A small network was shown many inputs. Here are its activations along a few directions, one row for each input.
In each table, some parts of the input vary, and every possible input appears once, in random order.
Descriptions start from the smaller parts, as in this example, which fits no table here: line(6) and (point or ring(11) or (values(3) and ring(5))).
Shared parts are said once, and a part with two or three values counts as separate values.

Other details of the inputs vary at random and push rows far along three fixed directions, the same in every table; ignore that.

Table:
x1: [-0.71, -2.49, -0.50, 2.52, 1.36, 1.99, -0.93, -1.62, 0.52, 1.82, 4.06, -4.63]
x2: [-3.70, -0.61, -1.17, 0.21, 3.34, -1.13, 5.26, 1.65, -2.47, 2.44, 0.47, 0.87]
x3: [2.76, 5.82, 0.07, 3.29, -3.77, -4.73, 3.34, -0.66, 5.51, 0.91, -4.29, -1.39]
x4: [1.35, -1.38, -0.52, 4.99, -0.85, 0.97, -3.23, -4.43, 2.58, 2.76, 5.88, -8.91]
x5: [1.78, -1.90, 1.01, -5.55, -0.32, 0.97, -4.53, 1.22, -1.50, -4.16, -1.35, 5.90]
x6: [-2.40, 0.80, -1.14, 1.46, 1.54, -0.65, 5.57, 1.97, -0.33, 2.70, -1.50, 0.75]
x7: [-0.22, -0.32, 0.45, -1.65, 0.15, -0.41, 1.04, 0.85, -1.45, 1.24, -0.27, 0.89]
x8: [-5.27, 1.47, 1.38, 2.59, 1.74, 0.72, 4.93, 2.26, -4.81, 0.19, -2.07, -0.76]
x9: [3.61, 4.38, 0.19, 3.69, -3.96, -5.30, 3.15, -1.05, 5.96, -0.08, -4.70, -1.63]
x10: [-0.90, 0.48, -0.17, 0.07, 1.58, -1.32, 0.39, 0.64, 0.49, -0.32, 0.22, 1.26]
x11: [-3.11, 0.52, -0.44, 0.80, 2.08, 1.59, 3.33, 1.46, -1.63, 4.68, 2.06, -1.53]
x12: [-5.41, 1.90, 1.39, 2.51, 1.71, 0.90, 5.07, 2.24, -4.61, -0.22, -2.22, -0.68]
x13: [-4.52, 1.39, -1.45, 0.38, 2.79, -0.40, 8.64, 3.99, -2.30, 4.28, -2.48, 2.82]
x14: [-5.93, 1.63, 1.11, 2.08, 2.39, 1.55, 3.65, 2.08, -5.49, 0.02, -0.84, -0.43]
x15: [-3.12, -7.07, -1.74, -2.50, 3.53, 7.18, -3.37, -0.88, -6.90, 2.74, 7.14, -1.57]
x16: [3.28, 4.12, 0.32, 3.81, -3.36, -6.00, 3.21, -0.99, 5.91, -0.32, -4.42, -1.55]
x17: [0.02, -2.52, 0.68, -6.44, 1.20, 1.45, -3.35, 1.27, -3.97, -2.84, 0.25, 5.46]
x18: [-0.26, -0.79, -0.34, 1.73, -0.06, 3.27, -1.57, -1.38, 0.31, 3.18, 3.88, -4.54]
x19: [-0.22, -3.19, -1.48, 1.46, 0.68, 4.02, -4.01, -3.08, -1.12, 2.01, 5.99, -5.19]
x20: [3.78, 2.24, 0.08, 2.34, -3.46, -2.53, -0.36, -2.10, 4.79, -1.23, -2.16, -2.23]
x21: [0.89, 0.18, 0.35, -1.47, 0.17, -3.70, 0.43, 0.68, 0.45, -2.31, -2.26, 3.36]
x22: [2.57, 1.29, 0.80, 2.46, -1.62, -3.24, -0.14, -0.93, 4.42, -1.07, -1.58, -1.49]
x23: [1.70, -1.62, -0.41, 4.66, -2.12, 3.89, -2.58, -3.69, 2.78, 3.16, 4.55, -8.70]
x24: [1.86, -1.70, -0.68, 4.25, -2.33, 3.26, -2.48, -4.18, 2.01, 3.30, 4.68, -8.82]
x25: [2.44, -1.39, 0.38, -4.38, -0.55, 0.29, -4.88, 0.26, 0.26, -5.82, -1.78, 5.59]
x26: [-0.97, -1.75, 0.29, -6.07, 1.95, 1.31, -3.04, 1.51, -4.39, -1.76, 0.97, 5.46]
x27: [2.21, -5.98, -0.08, -0.07, 0.01, 4.81, -8.83, -3.64, -0.24, -1.72, 6.16, -4.00]
x28: [-2.71, 1.34, -0.02, -0.13, 1.55, -0.15, 5.62, 2.71, -1.10, 3.39, -1.14, 0.82]
x29: [4.02, -0.70, 0.48, -1.42, -2.19, -1.55, -5.02, -2.04, 2.45, -4.78, -0.80, 1.25]
x30: [-0.62, 1.06, -0.48, -0.31, 0.32, 0.48, 0.72, 0.78, 0.11, 0.66, -0.46, 1.30]
x31: [-4.51, -1.12, -0.46, -1.62, 3.56, 1.55, 5.18, 3.46, -4.32, 4.20, 0.61, 2.05]
x32: [3.34, 0.58, 0.76, -2.48, -2.44, -0.44, -4.92, -1.24, 1.29, -2.73, -0.33, 1.46]
x33: [2.41, 4.55, 0.96, 1.89, -3.21, -3.26, 3.46, 0.63, 4.93, 0.45, -4.56, -0.33]
x34: [3.68, 1.94, 0.87, 1.43, -3.76, -2.07, -0.46, -1.48, 3.66, 0.20, -1.82, -2.36]
x35: [2.61, -1.23, 0.89, -5.73, -1.26, 0.28, -4.85, 0.21, -1.13, -4.71, -1.46, 5.22]
x36: [1.81, -0.44, 0.28, -3.54, 0.15, -0.91, -4.84, 0.23, 0.60, -5.26, -1.08, 5.24]
x37: [0.80, 1.91, -0.33, -0.98, -0.20, -3.33, 0.37, 0.45, 1.20, -2.05, -2.32, 3.28]
x38: [2.36, -1.55, 0.55, -4.12, -0.16, -0.48, -5.03, 0.16, 0.49, -6.16, -1.54, 5.46]
x39: [-4.69, 0.17, -1.89, -0.16, 3.82, 1.10, 5.06, 2.67, -2.96, 3.19, 0.50, 2.29]
Description of these inputs: values(3) and (point or (values(2) and line(6))).
The inputs of x3 and x24 match in every part but the values(3) part. If x11 is changed in the same way as x3 into x24, which row does it become? -> x28
Which other rows does x36 become when the line(6) part takes its other values? List them by row number. -> x10, x11, x18, x30, x39
List by row number the other rows that have the values(3) part in common with x5. -> x6, x7, x8, x9, x13, x15, x16, x21, x22, x27, x31, x34
Which other rows does x28 become when the values(2) part takes its other values? List them by row number. -> x17
Which other rows does x20 become when the values(3) part takes its other values? List them by row number. -> x9, x19
Which other rows does x33 become when the line(6) part takes its other values? List them by row number. -> x1, x23, x25, x28, x38

Table:
x40: [-1.78, -0.75, -1.83, 7.38, 0.13, 1.08, 6.09, -1.45, 2.39, 6.34, 1.34, -7.19]
x41: [-3.02, 5.65, -0.72, -2.93, 0.97, -3.02, 7.65, 4.30, -0.75, 3.80, -3.73, 5.36]
x42: [2.35, 0.97, 1.10, -2.67, -1.57, 0.42, -3.85, -1.35, 0.05, 1.05, 1.49, -0.42]
x43: [-2.33, 4.64, 0.74, 2.64, -0.54, -1.89, 6.37, 2.66, 0.42, -0.67, -5.02, 0.86]
x44: [-2.56, 0.64, -1.58, -0.52, 4.07, -3.00, -0.60, 0.49, 0.13, -1.58, 1.67, 3.02]
x45: [4.28, -2.47, -0.19, -0.60, -2.59, 1.79, -5.69, -2.45, 4.49, -0.19, 2.75, -2.66]
x46: [0.60, -2.31, -0.90, -4.81, 0.66, 2.87, -4.05, 0.37, -2.11, 0.51, 2.22, 3.08]
x47: [3.40, 4.36, 1.70, 3.70, -3.79, -5.19, 3.63, -0.19, 4.71, -3.61, -6.76, -0.48]
x48: [-1.97, -1.61, -0.96, 1.90, 0.47, 2.26, 1.88, -0.20, -1.43, -0.27, 0.87, -1.85]
x49: [1.61, 1.78, 2.88, -3.04, -1.58, -2.26, -2.49, 1.25, -1.01, -7.74, -6.07, 6.10]
x50: [-2.71, 0.04, -0.61, -0.19, 4.40, -3.70, -0.32, 0.18, -1.12, -1.01, 1.74, 2.34]
x51: [1.25, -1.68, -0.58, -0.88, -0.42, 0.09, -0.25, -0.18, 1.03, 1.93, 1.73, -0.94]
x52: [-2.17, -4.56, -2.05, -0.53, 3.87, 3.94, 2.06, 0.83, -2.20, 3.54, 2.53, 0.25]
x53: [0.82, 1.36, 3.13, 1.12, -2.60, 1.42, -5.16, -1.75, -0.84, -2.69, 0.33, -3.56]
x54: [6.48, 1.14, 1.06, -1.43, -4.69, -1.96, -6.28, -2.60, 4.37, -1.70, -0.68, -0.91]
x55: [-4.13, 0.55, 1.49, -1.79, 1.45, 3.00, -0.72, 2.52, -5.38, -1.15, 0.21, 2.04]
x56: [-1.63, -5.88, -1.45, -2.26, 3.05, 3.74, -0.65, 0.29, -5.67, -1.27, 3.02, 2.11]
x57: [1.52, -1.86, -1.24, 4.93, -1.28, 0.41, 2.39, -2.72, 2.93, 4.70, 2.34, -7.16]
The inputs of x47 and x48 match in every part but one. If x56 is changed in the same way as x47 into x48, which row does it become? -> x40
What is each input in this table made of? -> values(2) and (point or line(8))

Table:
x58: [1.99, -2.29, -1.00, 2.73, -0.86, 1.16, -1.54, -2.74, 2.61, 1.93, 3.19, -5.14]
x59: [-1.80, -2.10, -0.14, -1.26, 2.12, 1.07, -1.69, -0.05, -3.10, -1.42, 1.83, 1.09]
x60: [0.40, 2.86, -0.13, 0.36, -0.85, -2.31, 3.27, 1.00, 1.96, 1.48, -2.34, 0.81]
x61: [0.42, 4.13, 0.56, 5.70, -2.30, -2.60, 4.54, -0.91, 3.70, 3.15, -1.55, -5.58]
x62: [-2.33, -1.44, -0.65, -0.88, 2.63, 0.83, -0.48, 0.35, -2.92, 0.00, 1.98, 0.94]
x63: [-2.01, -1.38, -0.03, 1.50, 0.99, 2.48, 0.74, -0.15, -2.18, 1.57, 1.86, -2.79]
x64: [-0.19, -0.64, -0.98, -0.79, 0.73, -0.58, 2.60, 1.12, 0.17, 1.45, -0.81, 1.68]
x65: [-4.03, -1.69, -2.20, 0.40, 3.96, 0.59, 4.86, 1.49, -2.56, 3.81, 1.89, 0.50]
x66: [0.45, -0.11, -0.05, -3.18, 0.74, -1.13, -1.21, 1.10, -0.49, -2.41, -1.24, 4.63]
x67: [-2.05, 1.44, -0.04, 0.63, 1.16, -2.22, 3.71, 1.70, -1.04, -1.02, -2.76, 2.30]
x68: [0.03, -0.50, -1.20, 3.34, 0.09, 0.33, 1.53, -1.54, 2.11, 3.40, 2.46, -4.80]
x69: [2.11, 0.67, -0.30, 1.80, -1.49, -1.40, 0.15, -1.23, 3.52, 0.75, -0.07, -2.14]
x70: [1.40, 1.59, -0.11, -0.69, -1.18, -1.87, 1.65, 0.62, 2.14, 0.36, -2.13, 1.42]
x71: [-2.98, -1.37, 0.05, -1.44, 2.30, 1.51, 1.46, 2.03, -3.82, -1.38, -0.93, 3.06]
x72: [-0.52, 2.06, 0.81, -0.05, -0.68, -1.25, 2.74, 1.49, -0.28, -0.66, -3.24, 1.55]
x73: [-3.38, -3.62, -0.99, 0.05, 3.37, 4.09, -1.57, -0.62, -4.23, 2.36, 5.60, -2.54]
x74: [1.32, -1.23, 0.66, -1.06, -0.37, 1.03, -5.02, -1.40, -0.20, -2.26, 1.89, -0.43]
x75: [0.09, -2.36, 0.74, -1.38, -0.44, 3.86, -3.73, -0.75, -2.62, -0.79, 2.01, -1.10]
x76: [0.47, 0.45, 0.09, -3.18, -0.17, -0.08, -0.53, 1.24, -0.77, -0.43, -1.07, 3.53]
x77: [2.05, 4.12, 0.59, 3.44, -2.48, -3.71, 1.52, -0.85, 4.87, 0.67, -2.05, -2.34]
x78: [-1.06, 0.14, 0.51, -0.01, 0.46, -0.28, 1.01, 0.87, -1.13, -1.22, -1.38, 1.03]
x79: [1.19, -1.51, 0.71, 1.43, -1.07, 1.43, -3.76, -2.15, 0.37, -2.01, 1.64, -3.12]
x80: [5.12, -0.33, 1.65, -0.23, -4.17, 1.43, -8.50, -3.56, 2.74, -2.50, 1.92, -3.36]
x81: [1.73, 2.24, 1.36, 0.52, -2.52, -1.24, 0.35, 0.28, 1.83, -2.60, -4.00, 0.95]
x82: [-2.58, -3.17, -1.89, 0.89, 2.64, 2.28, 2.74, 0.36, -1.85, 4.40, 3.27, -1.79]
x83: [2.91, 0.72, -0.02, -1.38, -1.90, -1.98, 0.32, 0.27, 2.70, -0.91, -2.72, 2.27]
x84: [1.54, 1.08, 0.66, -1.66, -1.39, 0.03, -2.26, -0.10, 0.53, -0.54, -0.35, 1.07]
x85: [1.51, -0.43, 1.07, -0.38, -1.07, -0.02, -3.62, -1.26, 0.39, -2.68, 0.32, -0.41]
x86: [-0.56, -0.70, -0.67, -2.71, 0.78, 0.96, 1.14, 1.43, -1.51, 1.35, -0.08, 2.56]
x87: [-2.29, 0.84, -1.14, 4.77, 1.33, -0.22, 3.36, -0.97, 0.78, 4.64, 2.78, -5.24]
x88: [-1.56, 0.06, -1.08, -0.87, 2.11, -1.35, 1.90, 1.12, -0.87, 0.22, -0.20, 2.62]
x89: [2.01, 0.00, 1.10, 1.06, -2.19, 0.96, -3.23, -2.04, 1.19, -0.56, 1.21, -3.35]
x90: [-1.01, -0.66, 0.61, -1.26, 0.53, 1.05, -0.22, 1.16, -1.99, -2.34, -1.49, 2.42]
x91: [-2.21, -1.21, -0.27, 1.51, 1.57, 1.48, 0.54, -0.48, -1.96, 1.54, 2.50, -2.61]
x92: [0.43, -1.42, -0.21, -3.57, 1.12, -0.12, -2.95, 0.45, -1.14, -2.94, 0.17, 4.28]
x93: [0.06, -1.17, -0.81, -1.37, 0.12, 0.91, 1.45, 0.82, -0.54, 2.28, 0.14, 0.89]
x94: [-1.68, 0.90, -0.08, 0.33, 0.73, 0.54, 1.93, 0.74, -1.21, 2.32, 0.60, -0.79]
x95: [3.67, 0.15, 0.15, 0.89, -2.52, -0.77, -2.58, -2.01, 3.86, -0.65, 0.21, -2.03]
x96: [1.43, -0.67, 1.17, -1.41, -1.55, 1.81, -3.91, -1.02, -0.86, -1.30, 0.92, -0.69]
x97: [-0.54, 2.76, 0.39, 0.07, -0.08, -2.28, 2.55, 1.34, 0.51, 0.14, -2.41, 1.60]
x98: [0.67, 0.80, 0.79, 0.15, -0.67, -1.68, -0.58, 0.24, 0.75, -4.10, -3.04, 2.20]
x99: [0.49, -0.32, -0.37, 0.98, -0.17, 0.81, -0.71, -1.11, 0.98, 1.57, 2.01, -2.62]
x100: [-1.85, 3.62, -0.24, 0.08, 0.62, -2.43, 5.56, 2.49, 0.09, 2.42, -2.74, 2.16]
x101: [2.47, -2.84, -0.44, -3.26, 0.09, -0.51, -4.14, -0.66, 0.46, -3.83, -0.12, 3.78]
x102: [1.50, 1.88, 1.40, -0.23, -2.49, -0.50, -0.12, 0.50, 1.05, -2.29, -3.66, 1.34]
x103: [-0.12, 1.77, 0.68, 0.91, -0.57, -1.87, 1.93, 0.91, 0.80, -2.44, -3.65, 1.62]
x104: [-0.73, 0.78, -0.23, 1.77, 0.24, 0.42, 0.74, -0.45, 0.48, 2.53, 1.70, -2.64]
x105: [-1.98, -1.90, -0.50, -3.03, 2.76, 1.33, -1.93, 0.90, -3.33, -1.06, 1.96, 3.23]
The inputs of x73 and x92 match in every part but one. If x94 is changed in the same way as x73 into x92, which row does it become? -> x60
The inputs of x97 and x63 match in every part but one. If x74 is changed in the same way as x97 into x63, which row does it become? -> x78
What is each input in this table made of? -> line(6) and line(8)
Which other rows does x70 become when the line(6) part takes its other values? List them by row number. -> x65, x68, x69, x86, x95
Start at x102 and move only the line(8) part, one step at a time. The first step leads to x75. Which rows follow, in order? -> x96, x80, x84, x76, x86, x93
Which other rows does x64 become when the line(6) part takes its other values? List them by row number. -> x58, x82, x83, x93, x101
